A small network was shown many inputs. Here are its activations along a few directions, one row for each input.
In each table, some parts of the input vary, and every possible input appears once, in random order.
A made-up example of a description, with smaller parts first: values(2) and (point or ring(9) or (line(4) and ring(8))).
Shared parts are said once, and a part with two or three values counts as separate values.

Other details of the inputs shift rows strongly along two fixed directions, in all tables alike. That doesn't count.

Rows:
r1: -11, -6, -37, -99, -35, 47, 17, 14, -58, 74, 54, -11
r2: 9, 30, -6, 25, -6, -19, -14, 18, 9, -45, 2, 15
r3: 3, -25, 23, 22, -31, -23, -6, -4, 23, 1, -35, -15
r4: -5, 59, -15, 41, 89, 33, -22, 16, 29, -119, 9, 74
r5: -39, 16, -6, -52, -2, 34, 20, -27, -43, 32, 14, 4
r6: 3, -17, 24, 19, 15, -22, -18, 8, 24, 2, -30, -21
r7: 23, -8, 31, 80, 41, -43, -5, 17, -6, -62, -23, 0
r8: -79, 115, -48, -93, -2, 60, 21, -22, -17, 16, 59, 31
r9: 35, -69, 14, 30, -8, -33, 9, 12, -24, -8, -39, -7
r10: 12, -57, 25, 21, 6, 0, -17, 26, 19, -6, -11, -37
r11: -41, 82, -9, -1, 22, 22, -21, 7, 30, -70, 21, 40
r12: 24, -77, 42, 44, -38, -56, -31, 12, 43, 9, -50, -33
r13: 13, 24, 4, 36, 44, -8, -19, -2, 32, -33, -10, 21
r14: 23, 5, 6, 73, 18, -61, -2, 9, 19, -60, -44, 10
r15: -10, -39, -5, -47, -16, 35, 0, 8, -17, 34, 8, -18
r16: 42, -62, 34, 45, -4, -35, 0, 33, -3, 5, -7, -45
r17: -22, 97, -25, 53, 72, -7, -1, -9, 46, -93, -15, 74
r18: -29, 62, -37, -57, 26, 56, 6, 30, -29, -9, 72, 11
r19: 28, -44, 10, 25, 13, -8, 4, -16, 3, -21, -31, 19
r20: -12, 30, -22, -39, -23, 23, -9, -13, 14, 24, 31, 16
r21: 0, 2, 5, -21, 2, 25, 11, -28, -20, 35, 29, -8
r22: -9, -22, 29, 10, 9, -1, -2, -8, -10, 4, -1, -25
r23: 9, -26, 1, -9, -14, -13, 23, -10, -51, 32, -10, -9
r24: 14, -24, -6, -42, -34, -13, 5, 8, -27, 81, 7, -42
r25: 9, -20, -6, -24, 0, 38, -2, 4, 4, 25, 31, -16
r26: 20, -24, 1, -1, -46, -5, 6, -21, 10, 40, -14, -7
r27: -4, 39, -20, 31, 19, -39, 8, 5, 6, -30, -25, 19
r28: -8, 39, -22, -22, -28, 1, 9, 1, -18, 6, 15, 6
r29: 25, -44, 20, 2, -11, 11, 3, -2, 4, 36, 20, -34
r30: 32, -55, 7, -2, -58, -47, -12, 12, 1, 46, -15, -35
r31: -4, -69, 8, -42, -36, 9, 14, -13, -30, 57, -19, -29
r32: -18, 19, 17, 23, 41, 19, -11, 16, 16, -48, 23, -7
r33: -45, 41, -24, -49, -13, 9, 18, -15, 1, 42, 1, 2
r34: 32, -26, 17, 47, -20, -25, -16, -4, 37, -17, -27, 4
r35: -5, 22, -19, -24, -24, 8, 19, -30, 5, 34, 5, 11
r36: -12, 33, -10, -3, 30, 26, 15, -33, -21, -17, 6, 41
Description of these inputs: values(3) and (point or line(5) or ring(6)).
- The inputs of r16 and r29 match in every part but the values(3) part. If r27 is changed in the same way as r16 into r29, which row does it become? => r17
- Which other rows does r25 become when the ring(6) part takes its other values? List them by row number. => r4, r19, r21, r29, r36
- Start at r7 and move only the ring(6) part, one step at a time. The first step leads to r16. Which rows follow, in order? => r18, r1, r9, r23
- Which other rows does r34 become when the values(3) part takes its other values? List them by row number. => r2, r11
- List by row number the other rows that have the values(3) part in common with r3. => r5, r6, r8, r10, r11, r12, r15, r22, r31, r32, r33

Rows:
r37: -9, -40, 14, -15, -28, -10, 27, -33, -32, 53, -40, -13
r38: 34, -42, -6, -1, -34, -10, 25, -32, -35, 51, -14, -4
r39: -7, 30, -41, -57, -39, 28, 11, -33, -7, 29, 16, 33
r40: 4, -26, 14, -14, -42, -8, -1, -17, 22, 63, -18, -39
r41: 12, 40, 0, 26, 44, 3, -5, 38, -12, -70, 34, 15
r42: -13, -45, 13, -16, -23, -15, 25, -19, -30, 52, -29, -20
r43: -2, -35, 24, -7, -49, -9, -14, 13, 17, 52, 10, -63
r44: 13, 47, -17, 28, 47, 7, 4, 4, -13, -56, 8, 35
r45: 19, -112, 37, -29, 13, 88, -9, -22, 7, 44, 23, -26
r46: -37, 42, -15, -51, -22, 24, 9, -34, 13, 46, 25, 6
r47: 36, -47, -1, -8, -20, -14, 20, 5, -30, 51, 6, -31
r48: -25, 70, -47, -41, 8, 37, 2, 15, 7, -23, 44, 36
r49: -60, 69, -19, -48, 39, 31, -1, 10, -37, -22, 37, 15
r50: -5, 30, -39, -57, -32, 31, 1, -4, -7, 30, 24, 14
r51: 17, -41, 32, 51, -8, -42, -13, 4, 51, 7, -37, -36
r52: -3, -20, 36, 63, 39, -40, -15, 34, 4, -77, -29, -22
r53: 51, -58, 14, 58, 0, -45, 9, -8, -8, -1, -34, 0
r54: 12, 4, 32, 66, 14, -38, -12, -27, 58, -47, -53, 22
r55: 4, 1, 30, 72, 26, -37, -38, 19, 56, -50, -27, -8
r56: 55, -58, 24, 49, 6, -46, -10, 26, -10, -7, -19, -21
r57: -35, 49, -2, 13, 52, 7, 4, 1, -13, -54, -16, 27
r58: -8, 24, -31, -58, -30, 24, -12, 19, -9, 29, 41, 6
r59: -38, 44, -3, 13, 58, 2, 7, 11, -8, -57, -3, 18
r60: -3, 46, -9, 20, 16, 7, -23, 49, 22, -74, 26, 27
r61: -11, 26, -41, -55, -34, 24, 8, -17, -5, 31, 26, 28
- Describe the family of inputs behind these rows. => point or (values(4) and line(6))
- Which other rows does r37 become when the line(6) part takes its other values? List them by row number. => r42, r49, r52, r57, r59
- Which other rows does r60 become when the values(4) part takes its other values? List them by row number. => r41, r43, r52
- Which other rows does r39 become when the values(4) part takes its other values? List them by row number. => r37, r38, r54

Rows:
r62: -27, 19, -16, -59, 13, 69, -2, -5, -10, 20, 63, 2
r63: -23, 24, -2, -20, 1, 7, -10, 16, 8, 2, 15, -17
r64: 17, -11, 14, 41, -2, -24, 1, -20, 37, -9, -37, 13
r65: -12, 54, -5, 13, 12, 8, -13, -12, 38, -35, 7, 35
r66: 4, -47, 9, -40, -26, 33, 13, -26, -22, 63, 16, -27
r67: -4, 30, -9, 24, 2, -18, -15, 7, 23, -50, -15, 35
r68: -11, 47, -39, -46, -19, 11, 24, -14, -24, 32, 32, 11
r69: 0, 59, -20, 13, 10, -10, -5, 5, 9, -42, 19, 27
r70: -6, -18, 14, 12, -3, -27, 8, -13, -11, 20, -31, -16
r71: -1, -2, 4, 19, 39, 13, -15, 28, 2, -59, 7, 22
r72: 17, 2, 8, 36, 36, 0, 4, 14, -17, -41, 3, 8
r73: -15, 5, 18, 24, 46, 1, -14, 29, 9, -51, 9, -6
r74: -10, 24, -14, -2, 24, 3, 5, -9, -10, -28, -14, 38
r75: 40, -82, 21, 25, -36, -35, -15, 19, 18, 17, -41, -32
r76: 34, -90, 26, 19, -22, -21, 1, 4, -15, 13, -40, -28
r77: 38, -73, 34, 55, -5, -38, 1, -24, 22, 14, -58, -13
r78: -29, 23, -12, -28, -28, -7, 15, -15, -7, 39, -4, -12
r79: -39, 35, -2, -34, 18, 33, 9, -4, -30, 0, 28, 0
r80: 21, -20, -8, -35, -37, 5, 5, 15, -17, 62, 24, -35
r81: 14, -8, 4, 8, 24, 14, -3, 28, -16, -14, 30, -4
r82: 13, -21, -13, -36, -28, -1, 25, -17, -42, 70, 9, -21
r83: -5, 3, -7, -41, -20, 37, -6, -7, 14, 40, 29, -14
r84: 1, 14, -13, 22, 1, -24, 0, -3, 15, -35, -31, 31
r85: -18, 32, 8, 28, 0, -29, -13, 4, 27, -28, -18, 4
- Describe the family of inputs behind these rows. => values(4) and ring(6)
- The inputs of r68 and r78 match in every part but the values(4) part. If r69 is changed in the same way as r68 into r78, which row does it become? => r85
- Which other rows does r62 become when the values(4) part takes its other values? List them by row number. => r71, r73, r81
- Which other rows does r65 become when the ring(6) part takes its other values? List them by row number. => r62, r64, r66, r77, r83
